A small network was shown many inputs. Here are its activations along a few directions, one row for each input.
Each table varies a few parts of the input and shows all the possible inputs, shuffled.
A made-up example of a description, with smaller parts first: one of 3 separate values, together with either a single point or one of 9 places around a ring or (one of 4 places along a line, together with one of 5 places around a ring).
Shared parts are said once, and a part with two or three values counts as separate values.
(in the rows, 128 means zero)

Other details of the inputs shift rows strongly along three fixed directions, in all tables alike. That doesn't count.

Table:
r1: [ 86 174 158 127 127  95 101  96  84 165 124  89 165]
r2: [ 91 182 142 114 154 118 114 117  97 161 120 108 141]
r3: [ 80 146 164 128 137  99 139  89 113 125 136 127 143]
r4: [164 106 103  98 145 128 159 152 165  78 114 124  83]
r5: [ 97 157 158 125 135 101  98 100  98 151 129 107 147]
r6: [ 91 136 164 129 119  96 127  94 106 138 134 115 164]
r7: [ 99 148 178 138 124  92 120  96 106 134 138 122 133]
r8: [141 114 139 107 132  93 146 123 154  46 103  83  54]
r9: [118 142 123 126 133 117 122 115 133 128 137 126 136]
r10: [143 106 122 137 129 138 138 134 153 103 142 152 111]
r11: [147 117  61 167 114 223 100 172 118 223 108 182 182]
r12: [140 120 120 101 141  97 128 110 136  92 110  86 109]
r13: [ 89 127 164 127 107 112 140 106 112 145 133 120 160]
r14: [106 107 186 173 103 124 115 123 105 155 173 183 145]
r15: [172 104  88 121 132 158 142 172 156  84 128 148  86]
r16: [175  92 110 113 128 128 152 144 168  70 115 130  90]
r17: [161  71 132 135 115 149 167 170 167  89 155 188  81]
r18: [140 163  68  90 162 140 114 135 133 110  97  80 109]
r19: [ 92 138 164 134 117 103 127  88 107 142 126 115 170]
r20: [121 159 111 148 137 149  96 140 115 180 143 157 167]
r21: [172 164  48  90 148 131 103 126 126 132  82  35 129]
r22: [111 142 121 143 137 151 120 147 118 152 150 169 147]
r23: [137  74  99 170  83 211 138 188 118 170 150 224 130]
r24: [160 149  82 136 139 172  94 159 132 178 133 150 159]
r25: [131 178  76 116 158 146  94 120 126 169 119 101 156]
r26: [ 97 141 165 127 128  93 126  96 118 131 140 121 138]
r27: [172 154  70  96 157 143 130 152 140 117  98  85  91]
r28: [127 137 131 127 135 111 130 109 133 118 124 123 127]
r29: [142 147 115 108 141 106 123 121 135  97 106  89  97]
r30: [ 96 111 190 186 104 139 128 123 118 148 180 203 138]
r31: [165  38 158 138  73 134 183 160 179  55 137 155  62]
r32: [103 129 187 129 121  83 131 105 120 110 136 122 108]
r33: [153 103  81 133 125 185 125 161 111 188  90 110 110]
r34: [146 149 113 112 141 106 122 117 131  99 106  82 100]
r35: [131 112 131 144 108 142 119 143 124 138 139 144 154]
r36: [153  94 130 109 125 101 138 129 149  73 121 102  87]
r37: [131 187  81 124 159 144  89 126 119 173 113  98 152]
r38: [114 174 114 123 147 120  86 109 101 181 123 101 168]
r39: [113  94 174 152 120 133 164 140 141 118 161 199 122]
r40: [157 104  88 118 134 155 144 157 156  96 134 152 111]
r41: [131 106 138 107 117 109 158 115 139  96 109  95 120]
r42: [169 140  57  98 156 147 105 137 139 127  95  91 138]
r43: [168 114  88 161 103 219 107 183 124 200 148 186 185]
r44: [161 115  97 115 136 138 131 142 150 109 126 131 118]
r45: [102  92 201 136  90  85 169 118 124  92 129 126 108]
r46: [101  74 200 142  89 101 181 108 135  86 136 149 118]
r47: [155 140  93  96 148 109 130 122 147  90  99  83 102]
r48: [ 78 173 142 116 149 100 120  93 101 147 132 103 152]
r49: [130 104 143 166 119 159 132 135 144 139 161 195 140]
r50: [ 81 117 190 144 102  88 136  98 107 130 153 132 150]
r51: [ 85 162 168 130 143 105 130 116 100 150 133 128 137]
Each input here is: either one of 3 separate values or (one of 6 places along a line, together with one of 8 places along a line).
Change only the place on the line of 6 in r30. List by row number the other rows that result. -> r8, r10, r25, r37, r49

Table:
r52: [123 131 173 131 125  80 143 113 143  82 134 119  99]
r53: [177 135  65  94 143 148 120 160 129 126  96  82  90]
r54: [179 108  34  96 155 166 122 151 146 122  86  88  85]
r55: [123 110 189 129 125  95 169 123 147  75 148 138  97]
r56: [138 173 100 121 145 125  83 126 120 163 134 118 158]
r57: [ 85 148 117 108 158 112 113 101 110 158 133 122 163]
r58: [146  83 104 177 114 174 107 162 132 162 157 207 132]
r59: [ 85 168 128 117 135 114 123 112 106 136 137 121 164]
r60: [ 99 162 135 117 137 143 124 140 106 190 116 116 156]
r61: [ 88 137 153 132 138 102 111  87  95 145 115  96 123]
r62: [122 168  96 146 131 145  91 132 104 166 118 121 156]
r63: [148 123 128 105 137 129 155 162 154 103 125 132 121]
r64: [ 83 155 148 118 143  94 147  94 120 127 119 127 149]
r65: [128 165  95 117 164 146  83 112 119 167 133 126 169]
r66: [110 106 159 134 133  87 122 101 139  92 142 138 107]
r67: [144 100 147 151 116 159 127 163 132 137 192 221 144]
r68: [141  43 176 147  72 103 188 120 166  61 123 156 109]
r69: [ 87 144 159 110 121 102 126 112  87 160 128 102 129]
r70: [153  99 127 166 109 204 138 198 145 176 161 214 140]
r71: [ 94  99 168 119  98  98 163 126 126  81 124 113  83]
r72: [117 117 181 139 111  83 147 123 129  91 117 108  82]
r73: [199 125  44  64 153 136 131 169 155  88 103  79  94]
r74: [174  61 130 112  95 105 154 143 145  82 123  94 111]
r75: [143 172 108 109 147 137  87 126 116 158 139 118 158]
r76: [172 102  38  78 148 150 132 151 149 106  78  78  77]
r77: [106 165 119 133 143 145 129 108 105 168 100 114 144]
r78: [111 163 120 141 130 145 100 119  98 152 118 108 147]
r79: [100 142 145 129 103 108 121  92 106 138 120  80 179]
r80: [ 91 163 131 131 128 130 119 112  93 150 119  96 140]
r81: [ 85 155 131 115 133 122 140 103 107 163  97 110 136]
r82: [139 102 132 159 109 128 145 131 144 113 123 151  98]
r83: [202 135  60  96 139 160 107 163 139 119  94  86  92]
r84: [169  77 121 171  87 196 138 185 162 174 160 201 183]
r85: [123  94 207 143 103 102 161 131 135  79 127 134  77]
r86: [146 105 115 168 129 189 135 163 159 150 175 235 159]
r87: [115 115 162 153 108 124 137 124 137  97 165 167 122]
r88: [140 128 107 166 122 175 104 155 141 151 171 197 163]
r89: [136 123 139 144 121 118 134 122 153 109 139 158 119]
r90: [145 128 159 102 138  80 158 113 154  53 116  81  74]
r91: [ 99 103 154 121 115  92 126  72 111 137 115  81 160]
r92: [101 120 194 154 120 105 147  96 132 100 153 175 129]
r93: [124 158 122 136 130 118  93 126  94 168 122 118 142]
r94: [173 139  63  99 151 143 130 147 156  79 115  92 103]
r95: [ 92 145 136 121 158 111 111  96 113 149 145 127 153]
r96: [105 166 137 143 138 133 119  94 102 158 103 116 143]
The inputs of r84 and r74 match in every part but one. If r60 is changed in the same way as r84 into r74, which row does it become? -> r69
The inputs of r61 and r83 match in every part but one. If r95 is changed in the same way as r61 into r83, which row does it become? -> r67
Describe the family of inputs behind these rows. -> one of 5 separate values, together with either a single point or (one of 2 separate values, together with one of 4 places along a line)
Change only the place on the line of 4 in r94. List by row number the other rows that result. -> r59, r87, r88
Change only the choice among 2 separate values in r53. List by row number the other rows that result. -> r67
Change only the place on the line of 4 in r58. List by row number the other rows that result. -> r54, r61, r76
List by row number the other rows that have the choice among 5 separate values in common with r68. -> r64, r77, r81, r82, r86, r89, r92, r96
